These are the activations of a small neural network, seen along a few directions. Each row is one input.
In each table, some parts of the input vary, and every possible input appears once, in random order.
A made-up example of a description, with smaller parts first: one of 8 places around a ring, together with either a single point or one of 11 places around a ring or (one of 2 separate values, together with one of 6 places along a line).
Shared parts are said once, and a part with two or three values counts as separate values.
In the rows, 128 means zero.

Other details of the inputs shift rows strongly along two fixed directions, in all tables alike. That doesn't count.
These rows show it; all are for the same input, with only those details redrawn:
[215 135 145 157 132 137 119 122 162 177 125 143]
[190 126 159 162 134 115  86 118 119 157 123 154]
[ 93 115 142 102 128 166 140 132 141 117 101 118]
[152 118 163 155 132 113  74 116  92 136 114 154]
[187 137 134 128 129 166 157 132 193 170 118 122]
[ 98 118 141  99 127 170 146 134 150 119 102 114]
[ 34 108 140  75 127 183 153 138 129  86  90 103]
[103 121 137 100 128 175 156 136 158 124 102 111]

Table:
row 1: [116 125 113 124 124 143 139 155 156 126 162 119]
row 2: [112 101 155 161 133 104  64 107  62 116 111 138]
row 3: [ 61 140 142 115 127 121 153 121 155 119 124 128]
row 4: [ 86 106 122 125 132 155 141 141 147  92 140 101]
row 5: [194 145  99 113 125 147 188 115 192 179 155 107]
row 6: [140 129  98 141 116 145 178 150 139 116 121 118]
row 7: [179 153 147 177 122  83 127 104 169 181 147 148]
row 8: [142 118 157 137 127 124 109 128 137 117 141 134]
row 9: [174 146 145 175 142  65  89 135 108 138 148 166]
row 10: [ 83 138 139 178 134  77  73 122  84 118 145 162]
row 11: [131 129 109 126 124 118 122 142 129 137 158 139]
row 12: [ 62 127 142  95 111  88  66 111  43  64  93 120]
row 13: [116 131 124 102 111 149 184 151 141 109 107 121]
row 14: [152 152 122 101 116 107 104 120 121 114 106 127]
row 15: [ 53  91 172 128 127 107  66 121  64  70 110 145]
row 16: [ 90  98 135 123 126 151 142 127 154 103 117 100]
row 17: [128 122 124 124 136 168 134 142 152 132 113 132]
row 18: [192 157 116 108 128 161 181 115 177 175 138 130]
row 19: [ 34 125 128  66 118 138 177 147 122  81  94  77]
row 20: [143 142 125 101 131 166 160 115 144 150 113 128]
row 21: [186 134  89 127 124 139 173 134 196 170 163 118]
row 22: [ 49 105 147 121 134 112  78  96  16  87 106 135]
row 23: [173 131 117 132 126 108 122 136 142 154 159 154]
row 24: [171 126 150 139 121 105 111 130 142 146 160 140]
row 25: [180 125 138 188 137 104  71 137 120 136 163 154]
row 26: [ 33  99 127  85 131 180 155 155 156  73 108 109]
row 27: [121 143 121  87 123 167 184 112 152 143 126 107]
row 28: [109 135 123 139 139 117  90 119  57 122 138 156]
row 29: [ 99 133 128  88 124 169 167 114 132 131 109 107]
row 30: [119 125 135 101 127 177 159 135 169 132 107 112]
row 31: [ 92 130 115 125 125  85  53 116  45  75 109 127]
row 32: [ 33 120 115  75 123 139 178 144 119  78  96  72]
row 33: [140 122 119 127 140 148 117 131 125 143 108 146]
row 34: [125 122 124 114 127 139 141 153 159 125 157 127]
row 35: [102 139 118 165 130 102 129 115 147 136 144 136]
row 36: [173 130 124 112 132 161 154 124 171 168 107 128]
row 37: [149 147  92 109 129 156 169 141 168 154 155 121]
row 38: [150 133  94 122 137 180 156 139 175 161 116 123]
row 39: [164 128 109 115 118 129 166 120 173 160 154 111]
row 40: [180 113 165 174 125  97  82 113 129 143 133 144]
row 41: [ 98 113 156 144 107  91 105 129  45  89 106 146]
row 42: [ 69 111 143  91 117 166 164 136 164  93 126  88]
row 43: [206 127 129 159 121 109 130 120 167 169 170 123]
row 44: [113 110 153 152 136 109  72 135  91  95 145 154]
row 45: [146 118 160 146 116  90  95 121 113 135 158 133]
row 46: [213 135 146 161 126 134 121 116 161 180 126 130]
row 47: [165 129 134 168 120  91  98 145  70 115 125 174]
row 48: [189 139 121 180 138  69  90 131  93 143 138 137]
row 49: [123 120  91 108 138 185 171 132 173 143 109 102]
row 50: [104 141 135 156 135  97 116 124 136 132 139 158]
row 51: [107 147 105 120 135 138 175 158 176 125 135 109]
row 52: [163 143 110 121 128 148 165 101 144 159 137 119]
row 53: [131 127 127  97 111 128 162 126 160 145 146 112]
row 54: [ 78  93 163 149 130  96  69 114  61  77 134 128]
row 55: [117 139 113 111 129 131 196 135 186 130 128  89]
row 56: [118 139  92 103 134 174 183 120 152 137 134 110]
row 57: [ 27 108 114  92 134 189 147 152 130  87 100 103]
row 58: [ 65 145  89  72 120 155 138 147 130  77 103  94]
row 59: [185 143  90 125 130 145 171 124 177 170 162 120]
row 60: [ 91 114 133  94 125 160 143 120 126 128  95 108]
row 61: [ 70 128 111  80 137 183 162 132 123 108 107 122]
row 62: [187 150 119 173 137  81  93 146 100 147 140 144]
row 63: [179 150 133 190 129  83 123  98 163 179 152 143]
row 64: [202 151 107 165 140 137 110 117 124 182 139 157]
row 65: [ 65 113 131 147 119 100  91 151  28  68 114 153]
row 66: [122 132 122 154 139  93 128 133 123 121 138 126]
row 67: [ 26  91 119 100 131 173 152 143 144  69 109  93]
row 68: [142 149  99  97 115 128 136 114 144 115 108  94]
row 69: [ 98 115 108 115 134 185 161 139 164 121 112  98]
row 70: [171 133 150 141 125  82  93 104  86 155 153 149]
row 71: [115 124 137 133 134  88  73 121  51 114 146 169]
row 72: [205 146 133 132 126 105 124 112 134 173 155 153]
row 73: [112 133 135 130 140 115  93 116  59 118 133 163]
row 74: [163 128 139 122 119  98 116 124 128 148 152 148]
row 75: [146 111 138 154 136 109  82 100  79 144 111 139]
row 76: [218 167  98 131 123 112 106 129 154 148 126 140]
row 77: [ 58 120 156 111 127  79  89 136  42  77 101 130]
row 78: [119 115 112 127 126 138 145 141 156 124 160 107]
row 79: [125 136 151 136 128  86 131 126 126 129 129 124]
row 80: [166 146 149 145 135  82 125 130 140 142 136 143]
row 81: [118 131 137 140 137  77  85 146  63 104 118 147]
row 82: [177 134 114 147 110 130 176 135 147 137 122 120]
row 83: [142 125 122 158 143 115  85 103  63 137 128 151]
row 84: [135 114 127 158 135 136 102 140 141 123 134 139]
Question: Changing only one part turns row 42 into row 4. The same change can be made to row 45. Which row results?
Answer: row 78
Question: Changing only one part turns row 2 into row 30. The same change can be made to row 63. Which row results?
Answer: row 3
Question: Changing only one part turns row 76 into row 14. The same change can be made to row 34. Which row results?
Answer: row 24
Question: What do these inputs look like to the network?
Answer: one of 6 places around a ring, together with either a single point or one of 4 places along a line or one of 9 places around a ring
Question: Which other rows does row 47 become when the place on the line of 4 takes its other values? List them by row number.
Answer: row 9, row 50, row 81
Question: Start at row 3 and move only the place on the line of 4, one step at a time. The first step leads to row 80. Which rows follow, in order?
Answer: row 77, row 13
Question: Which other rows does row 84 become when the place on the ring of 9 takes its other values? List them by row number.
Answer: row 1, row 11, row 25, row 28, row 37, row 38, row 57, row 64

Table:
row 85: [147 119 156 145 130 118  93 104  96 142 119 148]
row 86: [ 68 118 138 118 120  92 107 131  85  82 130 120]
row 87: [185 149 113 121 130 153 150 120 153 167 121 130]
row 88: [161 139 105 152 131 123 140 136 148 145 154 133]
row 89: [112 123 144 146 129  88  98 116  94 123 146 145]
row 90: [ 74 116 132  78 121 170 162 131 141 102  98  93]
row 91: [121 121 128 131 132 148 124 134 126 120 104 127]
row 92: [ 64 106 151 107 132 134  99 109  65  99 104 137]
row 93: [155 128 130 152 130 115 121 131 157 143 156 136]
row 94: [158 128 119 154 133 116 122 132 141 145 159 137]
row 95: [182 130 142 145 124 109  91 112 101 140 120 141]
row 96: [ 99 128 122 146 132 102 113 139 103 104 135 135]
row 97: [140 129 132 169 130  88 102 136 119 124 140 142]
row 98: [128 132 123 112 127 130 112 118  94 126 109 134]
row 99: [104 118 102  85 132 205 181 139 174 130 115 100]
row 100: [172 156 104 129 127 128 172 134 183 163 149 119]
row 101: [138 121 147 126 126 136 122 116 126 135 112 127]
row 102: [129 127 141 129 133 124  99 108  83 134 116 148]
row 103: [172 145 122 156 127  78 103 123 111 147 149 147]
row 104: [155 128 129 156 138 120  90 124  90 133 115 151]
row 105: [169 128 118 151 135 138 102 121 102 146 125 149]
row 106: [ 75 138 103  80 124 166 206 141 187 121 133  93]
row 107: [ 68 107 132  93 132 177 135 132 129 102 108 114]
row 108: [216 148 128 164 125 111 152 121 194 186 162 134]
row 109: [135 120 143 137 132 144 111 128 132 130 114 133]
row 110: [115 122 133 113 127 139 119 137 103 111 114 135]
row 111: [ 63 121 131  99 120 125 156 140 139  94 127  97]
row 112: [205 150 110 117 125 154 161 124 179 166 119 117]
row 113: [109 134 111 105 123 167 197 154 221 128 136  94]
row 114: [ 54 116 131 109 123 111 126 149  96  78 134 125]
row 115: [ 90 118 149 136 124  93 112 125 107 108 135 128]
row 116: [132 137 126 133 124  93 121 130 118 120 139 126]
Question: Changing only one part turns row 89 into row 92. The same change can be made to row 94. Which row results?
Answer: row 99
Question: What do these inputs look like to the network?
Answer: one of 2 separate values, together with either a single point or one of 6 places around a ring or one of 9 places around a ring
Question: Which other rows does row 94 become when the place on the ring of 6 takes its other values? List them by row number.
Answer: row 88, row 93, row 96, row 97, row 113
Question: Start at row 116 and move only the place on the ring of 9, one step at a time. The first step leads to row 103. Which rows follow, in order?
Answer: row 100, row 106, row 89, row 108, row 115, row 111, row 86
